These are the activations of a small neural network, seen along a few directions. Each row is one input.
Each table varies a few parts of the input and shows all the possible inputs, shuffled.
A made-up example of a description, with smaller parts first: one of 2 separate values, together with either a single point or one of 11 places around a ring or (one of 5 places around a ring, together with one of 6 places along a line).
Shared parts are said once, and a part with two or three values counts as separate values.
In the rows, zero is written as 128.

Other details of the inputs shift rows strongly along two fixed directions, in all tables alike. That doesn't count.

Rows:
row 1: [172 177 108 102 174 115 118  80  91 181  67  89 104 191  86]
row 2: [103 139 176 125 150  80 158 110 192 177  81 185 183 138 195]
row 3: [ 84  61 164 125  95 155 122 150 174  51 189 180 158  41 174]
row 4: [ 87  56 153 163  85 171 141 189 206  63 200 165 133  84 166]
row 5: [ 90 130 162 145 146  84 147 124 204 156  65 215 186 160 199]
row 6: [165 176  93 164 180  64  82 116 106 195  30  97  97 216 123]
row 7: [162 101  79  97  85 175 106 143  26  90 195 111  96 126  62]
row 8: [ 90 173 183 134 153 136 172 116 197 162  77 150 194 135 162]
row 9: [ 69  94 180 145 102 192  98 149 201  48 213 155 160  79 172]
row 10: [177 196 103 116 170  77 151 116  79 182  64 105 100 143 102]
row 11: [173 172 113 105 169  54 129  85  72 186  54 113 116 127 122]
row 12: [103  70 166 144  92 161 152 168 197  85 216 138 136  62 162]
row 13: [176 190  98 101 150  87 157 115  45 203  80 112 138 177  85]
row 14: [175 167 104 123 167  99 120  94  99 194  55  71  99 178  89]
row 15: [ 71  56 153 148  94 194 120 158 211  61 185 138 146  91 150]
row 16: [182 101  89 102 120 151 109 125  54  99 198  67  43  84  77]
row 17: [164 171  78 130 178 101 110 109  93 175  29 101  95 191  90]
row 18: [155 105  83  98 122 183  79 112  56  66 162  69  69 106  65]
row 19: [148 113  93 113  48 171 131 117  31  84 193  84  99 145  45]
row 20: [ 79 159 184 176 165  80 147 137 234 192  73 150 188 141 202]
row 21: [158  90  84  91 113 194  69  99  72  72 180  82  60 142  65]
row 22: [149  92  70  97  90 157 105 153  27  91 183 109  89 101  57]
row 23: [172 192 112 115 182  82  96  82  93 195  72  89 103 196 116]
row 24: [ 84  75 182 139  41 173 143 113 172  42 207 155 155  82 159]
row 25: [174  95  84 102 109 169  89 130  67  74 191 105  48 139  80]
row 26: [156  65  63 115  78 155  97 158  44 107 192  97  77 128  68]
row 27: [ 86  68 146 157 104 172 144 185 189  62 196 170 126  69 159]
row 28: [ 76 169 170 163 172  84 151 132 221 185  74 150 180 120 197]
row 29: [ 93 154 176 152 144  87 160 130 202 157  54 220 208 144 205]
row 30: [ 82 139 155 155 130  79 198 172 198 201  87 176 211 142 172]
row 31: [191 179 120 105 161  73 128  72  65 189  65 118 119 151 124]
row 32: [184  56  87 116 103 130  65 114  62  88 176 100  56 112 102]
row 33: [175 197  89 131 170  75 138 138  83 172  32 131 101 177 106]
row 34: [160 181  89 105 154  74 157 128  54 197  70 112 137 147  84]
row 35: [179 117  98 110 110 173 103 133  55  70 182 104  62 123  80]
row 36: [149 121 113 128  82 172  79  84  60  57 198  47  66 146  75]
row 37: [ 87  98 173 154  47 190 166 145 181  38 212 145 140  97 136]
row 38: [103 129 176 154 145  63 168 124 212 188  73 178 189 121 209]
row 39: [157  84  69  93  93 164  96 138  41  97 195 113  85 145  68]
row 40: [ 75  89 160 131  97 219 127 138 185  47 192 145 159  86 148]
row 41: [154  98  94 111 126 166  44 106  79  75 193  86  59 142  90]
row 42: [ 62 178 172 172 170  90 143 152 227 156  51 182 201 138 204]
row 43: [ 88 147 157 127 138  95 188 155 180 186  98 185 208 155 157]
row 44: [158 193 103 129 124 123 138  71  81 145  56  74 110 218  73]
row 45: [153 159  60 132 149  74 137 152  59 201  51 134 118 189  91]
row 46: [ 77  67 143 125  87 160 162 178 161 100 214 150 166  49 138]
row 47: [ 84  41 160 137  97 152 117 156 185  62 193 183 140  48 176]
row 48: [ 82 104 194 129 106 183 117 132 193  74 220 127 165  57 174]
row 49: [163 204 109 121 183  75 107  95  85 189  57  79 111 147 119]
row 50: [105 161 168 138 152 100 180 139 201 172  92 176 168 152 176]
row 51: [162  95  99  95 127 175  90 102  68  96 181  54  62  88  62]
row 52: [ 77  96 167 114 107 189 138 135 184  69 190 119 156  42 142]
row 53: [107 181 179 145 150 105 197 143 194 168  85 175 186 132 180]
row 54: [161 181  89 151 193  71  84 117  96 185  37 103  93 192 116]
row 55: [ 95 137 168 146 161  65 170 123 195 185  67 177 182 106 203]
Description of these inputs: one of 5 separate values, together with either a single point or (one of 2 separate values, together with one of 5 places around a ring).
The inputs of row 49 and row 52 match in every part but the choice among 5 separate values. If row 54 is changed in the same way as row 49 into row 52, which row does it become?
Answer: row 17
Which other rows does row 32 become when the choice among 5 separate values takes its other values? List them by row number.
Answer: row 4, row 6, row 15, row 26
Which other rows does row 7 become when the choice among 2 separate values takes its other values? List them by row number.
Answer: row 13
Which other rows does row 47 become when the choice among 2 separate values takes its other values? List them by row number.
Answer: row 55
Which other rows does row 41 become when the choice among 5 separate values takes its other values? List them by row number.
Answer: row 5, row 21, row 25, row 39
Which other rows does row 48 become when the place on the ring of 5 takes its other values? List them by row number.
Answer: row 20, row 23, row 28, row 49
